Each row below holds a small network's activations on one input, seen along a few directions.
In each table, some parts of the input vary, and every possible input appears once, in random order.
A made-up example of a description, with smaller parts first: one of 3 separate values, together with either a single point or one of 11 places around a ring or (one of 4 places along a line, together with one of 8 places around a ring).
Shared parts are said once, and a part with two or three values counts as separate values.

Other details of the inputs shift rows strongly along two fixed directions, in all tables alike. That doesn't count.

Rows:
x1: [ -9   2  -2   5 -14   7  -4 -10   4   6   3]
x2: [-10  -1  -6   9   7  -1   4 -42  -1  -9  10]
x3: [ -7  -8  -3   8   0  -7 -10 -20   2  -3   6]
x4: [-16  36   0 -12   8  17   6  -3   7  17  -1]
x5: [ -9  18  -7 -16 -10  12   5  38   9  10   1]
x6: [ 26 -30   5   7  15   3  12  38  -9 -10  20]
x7: [-13  13  13  -4   3   6  -2 -41  11   4  -2]
x8: [ -7  -5  -7  11  -7   5  10 -35  -5 -11  10]
x9: [ 11   4   8   3   4  -8 -10  11  -5   1  -5]
x10: [ 20 -25 -14  -6  -2  -3  15  27 -14 -19  -3]
x11: [ -4  -2  -7   3 -11   3  -6  12   2  -1   5]
x12: [-13  18  -4   7   2  16   3 -39   9  -1   7]
x13: [-10 -21   4  11   6 -10  -4 -33  -1 -22   6]
x14: [ -8 -25  -1  10   0 -12   2 -38  -1 -15   6]
x15: [  7  22   3 -26   1   7  -6  50   6  18 -12]
x16: [  1  19  -2  -1 -13   7   1  38   0  23  -5]
x17: [-22  10   1   7 -11  11   2 -37  11   5   8]
x18: [ -8  19  10  17   3  -3 -13 -36   7   9   2]
x19: [ 20 -20  -9 -11   9 -13  10  28 -15 -23  -2]
x20: [ -9   6   4  -3   4  -1  -3 -20  10  -5   2]
x21: [ -2 -18  -1  34  -8 -11 -10 -34  -7 -17  11]
x22: [-12  44   3 -19   4  19  11  -9  11  27  -5]
x23: [-10  -6  -2  10  -2   4  -3 -29  10 -12   6]
x24: [-13  19   2   3  -8  17  -6 -22  15  18  -2]
x25: [-17  20   2  -3  -6  18   2 -22  17  14  -1]
x26: [ -3 -21  -3  21  -4  -3 -13 -38   3 -19   7]
x27: [ -7  -1  11  23   1  -7  -9 -38  -3   2  -1]
x28: [-14  28  10  10   3   4 -11 -13   6  20  -2]
x29: [ 16 -28  -3 -13   1 -15   7  28  -8 -18  -6]
x30: [-17  33   6 -13  -3  16  -4   6  13  33  -8]
x31: [  9  21  -2  -9  -9   9   1  53   3  26 -12]
x32: [ 22 -33  -2  -6   8 -14  10   4 -20 -30  -4]
x33: [ 14 -24  -8 -11   6  -9  15  29 -19 -17  -5]
x34: [  1  -9   0  20   1 -15  -9 -14  -6  -4   4]
x35: [ 12  -4  -1 -12  11  -3   6  10  -9 -15  -3]
x36: [-16  41  -8 -11  -5  24   9   7  10  20   5]
x37: [ 19 -34  -6  22  -3 -18  -7   9 -13 -24   1]
x38: [ -1 -13  -7  -7   2  -8   3  16   0  -9   2]
x39: [-25  37   8 -16   0  18   4  -4  17  30  -6]
x40: [ 24 -23   1   4   0 -21  -2  28 -16 -10  -8]
x41: [ 13  10   9  -5   0  -4  -4  24  -5  12 -12]
x42: [14  2 11 -3 10 19 16 31  2 20 15]
x43: [ 18 -26  -5   7  -2 -21   0  30 -17  -6  -4]
x44: [-3 -3  1 -3  2 -3 -8 11  0  0 -2]
x45: [ -1 -17   8   6   7  -9  -6 -37   0 -24   3]
x46: [  7  20   5 -26  -2   8  -2  42   4  21 -15]
x47: [ 12 -42  -8   5  -3 -20  -2   6 -13 -19   0]
x48: [  3 -11   4   3  -1  -7  -6 -19   0  -5  -3]
x49: [  0  17 -10 -22   2   8  16  31  -2  17  -5]
x50: [ 12 -11  -2  -8   1 -10  -7  25  -3  -8  -4]
Description of these inputs: one of 2 separate values, together with either a single point or (one of 4 places along a line, together with one of 6 places along a line).
The inputs of x28 and x27 match in every part but the choice among 2 separate values. If x13 is changed in the same way as x28 into x27, which row does it become? -> x39
The inputs of x47 and x3 match in every part but the choice among 2 separate values. If x7 is changed in the same way as x47 into x3, which row does it become? -> x45
Which other rows does x18 become when the place on the line of 6 takes its other values? List them by row number. -> x9, x21, x28, x34, x37
Which other rows does x22 become when the choice among 2 separate values takes its other values? List them by row number. -> x19
Which other rows does x16 become when the place on the line of 6 takes its other values? List them by row number. -> x27, x31, x40, x41, x43
